Each row below holds a small network's activations on one input, seen along a few directions.
Each table varies a few parts of the input and shows all the possible inputs, shuffled.
Descriptions start from the smaller parts, as in this example, which fits no table here: one of 6 places along a line, together with either a single point or one of 11 places around a ring or (one of 2 separate values, together with one of 8 places around a ring).
Shared parts are said once, and a part with two or three values counts as separate values.
In the rows, 128 means zero.

Other details of the inputs shift rows strongly along two fixed directions, in all tables alike. That doesn't count.

A family of inputs:
r1: [104 109  90  44  85 129  56 109 179 174 170 160 125 151 108 183]
r2: [ 88 147  77 122  68 118 189 143 115  88 115  71 144 142 138  66]
r3: [107  88 134  76  84 154  91 201 146 150 157 193  89 117 145 163]
r4: [121 145 102 105  73  85 202 113 142 101 112  99 160 164 102  53]
r5: [125  83  91 102  68 163  73 186 155 184 127 172  77 136  89 155]
r6: [120 134 109 116  73  98 208 113  96 113 108  89 187 127 113  64]
r7: [ 82 131 101  88  94 147 104 108 145 196 124 157 114 139 103 202]
r8: [115 102  95 106 107 151  86 200 148 139 130 171  94 102 139 162]
r9: [135  65 129 100  67 125  78 139 169 168 129 215 102 102 103 159]
r10: [179 124 215 189 204 117 100  75 113  94 113 125 138 147 123 128]
r11: [154 158 174 194 200 131  87 107 112  66 127 117 109 159 139 124]
r12: [ 93 165  60  76 127 104 199  85 117 112 145  37 202 108 158 111]
r13: [127 145 127 106  71  84 195 100 130  96 112 105 181 148 101  57]
r14: [190 127 181 195 219 134 107 127 102 147 114 118 140 102 123 148]
r15: [132 101 114  78  86 157  94 208 152 190 143 175  67 130 102 151]
r16: [114  67 137 104  90 151  69 154 135 159 118 202 114 123 135 155]
r17: [127 180 174 160 205 135  97  53 129 140 119 118 121 163 108 186]
r18: [162 150 155 221 206 145  81 112 127 107 133 116  89 128 133 129]
r19: [131  98  86 109  69 146  79 169 180 174 137 190  69 121  86 145]
r20: [155 159 181 189 229 144 113 144  79  90 140 101 100 132 165 133]
r21: [125 105 123 116  88 144  52 169 183 146 136 180  74 158 102 150]
r22: [118 148 137 112  81  95 206  86 125  45 108 104 188 152 154  61]
r23: [122 149 127  83  77  92 225 138  97 123 123  94 173 118 124  61]
r24: [ 90 143 119 108  82 104 184 113 139  47 126 107 167 151 141  64]
r25: [190 133 179 203 190 124  96  90 114 136 126 141 127 114 108 132]
r26: [113 143  95  98  71 111 169 133 153 100 117 111 134 163  95  68]
r27: [103 110  67  63  87 130  69 101 171 182 175 161 123 117 119 181]
r28: [110  74 126 118  95 162  61 173 140 141 140 191  98 129 133 171]
r29: [ 81 149  60  68  94 112 175  76 113 122 151  56 190 136 143 110]
r30: [111 119  99  43 115 141  88 132 140 191 177 135 121 124 138 185]
r31: [ 91 154  74 122  72 102 187 125 128  62 128 107 140 120 145  65]
r32: [ 92 138  99 128  85 110 185 113 135  62 135 117 156 115 148  73]
r33: [174 103 185 181 207 130 107 121 102 131 108 125 136  94 140 160]
r34: [ 84 142  88  83  76 132 110  95 174 188 132 172 106 122  99 190]
r35: [109 135 130  81  74 110 219 136 106  87 125 112 170 125 174  81]
r36: [151 154 141 200 208 138 127 145 108 102 118  74 119 113 152 127]
r37: [110  79 108 100  95 155  83 198 159 146 138 188 107  96 139 177]
r38: [187 148 190 190 232 129 133 129  86 142 131  98 112 140 130 123]
r39: [ 68 181  79  82 103 109 220  93 129 137 108  74 173 110 132 134]
r40: [ 68 189 104  63  97 109 226  95 113 142 125  78 156 130 134 125]
r41: [137  95  94 110 109 155  89 198 162 181 124 165  87 111 103 161]
r42: [150 130 172 179 212 133 137 116  93  96 104 111 156  98 170 122]
r43: [175 130 159 205 206 133 122 110  93 137 115  99 127 151 118 120]
r44: [168  99 191 187 191 137  96  99  90 126 110 127 134 126 130 147]
r45: [153 135 178 193 194 127 117  77 107  88 116 135 140 110 156 106]
r46: [124 108 129 104 106 155  77 207 149 172 150 166  63 131 130 159]
r47: [182 142 154 212 204 118 124  95 119 129 125 117 116 134 114 113]
r48: [150 137 159 206 210 156  78 128  87  94 126 115 104 140 150 143]
r49: [124 140  82 113  99  94 221 144 123 122 104  81 165 113 123  73]
r50: [179 115 217 170 216 135 110 120  86 133 126 127 118 117 143 148]
Description of these inputs: one of 5 places along a line, together with either one of 2 separate values or one of 8 places around a ring.
Changing only the place on the line of 5 turns r15 into r19. The same change can be made to r3. Which row results?
Answer: r32
Which other rows does r44 become when the place on the ring of 8 takes its other values? List them by row number.
Answer: r2, r5, r6, r16, r28, r43, r48
Which other rows does r17 become when the choice among 2 separate values takes its other values? List them by row number.
Answer: r1
Which other rows does r47 become when the place on the line of 5 takes its other values? List them by row number.
Answer: r4, r38, r43, r49

A family of inputs:
r51: [108 149 118  97  70  94 214 127  92 108  99  87 170 106 103  53]
r52: [123 155 132 135 133  97 217 139  88  69 119  64 164 136 161  59]
r53: [134 146 133 183 168 127 180 132  95  83 110  65 133 120 156  73]
r54: [149 138 162 195 204 131  87  92 116  92 123 113 129 150 139 131]
r55: [ 80 110  94  56  13 116 141 126 163 124 122 171 135 132 117 116]
r56: [ 60 120  84  39  40 112 166 126 137 139 129 141 151 113 128 126]
r57: [162 133 163 169 164 134  89 102 134 149 121 140 108 155  95 145]
r58: [115 112  97  69  79 132 106 151 154 207 128 166 107 129  98 174]
r59: [121  69 114  80  67 145  91 191 159 157 134 189 112 111 124 148]
r60: [140  78 158  99 104 139  71 176 157 170 133 218 101 110 121 184]
r61: [172 146 158 172 218 130 111  84 111 137 140 102 140 116 134 163]
r62: [132  96 122 124 103 128  70 118 162 161 139 185 110 132  97 150]
r63: [159 148 153 215 214 147  69 122 126 105 130 130  88 145 124 146]
r64: [150 127 152 146 156 144  73 131 142 119 143 143  90 153 125 146]
r65: [132 169 146 168 206 137 136  87  92  99 136  73 156 115 154 129]
r66: [ 78 155  40  86  63 114 222 153 150 118 139  87 148 132 150  99]
r67: [142 117 149 128 170 173  48 149 133 177 151 152  82 136 139 195]
r68: [149 138 128 143 132 104 212  98  93  90 108  78 181 112 140  67]
What do these inputs look like to the network?
Answer: one of 3 separate values, together with one of 6 places along a line
Changing only the choice among 3 separate values turns r57 into r58. The same change can be made to r64. Which row results?
Answer: r67

A family of inputs:
r69: [143 114 136 142 152 149  95 173 128 153 127 146  97 117 132 158]
r70: [ 82 146  74  65  60 102 198 117 131 110 133  86 166 128 131  90]
r71: [167 134 188 202 213 142  93 119 103  99 126 127 110 133 144 136]
r72: [ 97 126  86  74  33  97 202 146 133  98 121 112 155 134 123  57]
r73: [116  86 103  89  87 150  88 196 148 156 140 173 101 115 132 156]
r74: [135 137 154 146 155 129 101  94 133 126 128 138 126 151 117 145]
r75: [166 140 174 188 208 135 116 123  96  99 128  97 123 127 146 122]
r76: [ 92 159  88  99 106 118 191 119 116 124 128  77 154 119 136 109]
r77: [121 179 119 158 169 105 193  67  99  75 121  53 175 128 150  85]
r78: [113 134 100  98 108 131 127 138 137 165 134 132 119 125 122 152]
r79: [113  97 103  80 100 152  69 156 155 182 154 175  99 123 121 184]
r80: [142 151 166 178 220 148  95  93 105 115 135 105 122 127 152 162]
r81: [135  94 141 124 102 141  78 161 150 142 130 191  93 134 119 149]
r82: [164 151 169 194 198 126 106  61 121 113 117 110 139 156 113 131]
r83: [176 137 187 221 210 133 105  94 103  93 117 114 125 138 123 114]
r84: [ 98 133  90  91  74 112 197 153 120  91 125  92 158 119 146  72]
r85: [109  97  99  80 103 156  69 160 151 182 154 170  99 119 128 187]
r86: [ 89 152  99  96  98 111 179 105 126  99 128  95 156 127 143 105]
r87: [ 83 127  82  78  46 112 192 161 135  93 125 120 149 117 149  84]
r88: [167 167 176 191 229 133 115  82 104 132 125  87 125 139 124 148]
r89: [137 191 140 183 183  91 207  38  93  58 109  39 188 148 136  61]
r90: [127  85 114 108  69 136  85 167 165 154 130 195  98 124 105 141]
r91: [159 138 170 166 198 136  81  92 120 141 136 120 118 145 121 156]
r92: [174 131 176 210 214 138  90 115 108 107 125 125 114 127 136 131]
r93: [139 185 144 182 189 107 227 101  71  56 107  24 170 124 154  56]
r94: [162 119 162 166 176 137  95 138 114 123 133 134 108 133 133 131]
r95: [153 145 152 177 197 136  94  88 124 128 131 122 126 133 130 153]
r96: [116 110 121 112  96 134 122 161 139 120 130 156 115 122 137 126]
r97: [128 154 120 134 116 106 202 127 109  98 112  86 148 131 130  66]
r98: [129 116 124 134 143 151 112 176 124 144 128 135 106 112 136 149]
r99: [138 131 134 129 151 145  92 126 137 174 138 144 104 130 114 170]
r100: [ 89 126  96  83  29  99 202 136 136  86 115 124 154 138 122  58]
r101: [138  75 130 118  68 138  64 158 171 161 123 207  91 136  89 146]
r102: [116 104 104  76  82 137  84 145 162 179 148 174 106 134 112 165]
r103: [118 108 128 100 101 138  71 132 164 164 137 183 103 140 112 173]
r104: [138  98 126 112 104 145  86 182 151 172 127 178  86 122 110 156]
r105: [ 72 146  78  62  44  99 197 115 142 101 125 105 163 132 132  90]
r106: [112 124 116  59  70  88 211 101 113 148 113 116 197 103 123 105]
r107: [112  95 118  65  42  93 220 141 120 140 104 134 184  98 129  83]
r108: [140 108 129 126 129 140  60 121 160 166 135 178 101 135 106 178]
r109: [106 104  97  87 107 157  79 165 146 194 143 163  92 114 120 193]
r110: [164 122 163 192 196 145  88 131 115 114 131 135 111 120 136 143]
Changing only one part turns r98 into r109. The same change can be made to r75. Which row results?
Answer: r70
What do these inputs look like to the network?
Answer: one of 2 separate values, together with either a single point or (one of 4 places along a line, together with one of 5 places along a line)
Which other rows does r84 become when the choice among 2 separate values takes its other values? List them by row number.
Answer: r79
A walk changes only the place on the line of 4. It starts at r109 and steps to r85. List the rest of the walk in order.
Answer: r80, r77
Which other rows does r84 become when the place on the line of 4 takes its other values? List them by row number.
Answer: r69, r92, r96
Which other rows does r77 become when the choice among 2 separate values takes its other values? List them by row number.
Answer: r110
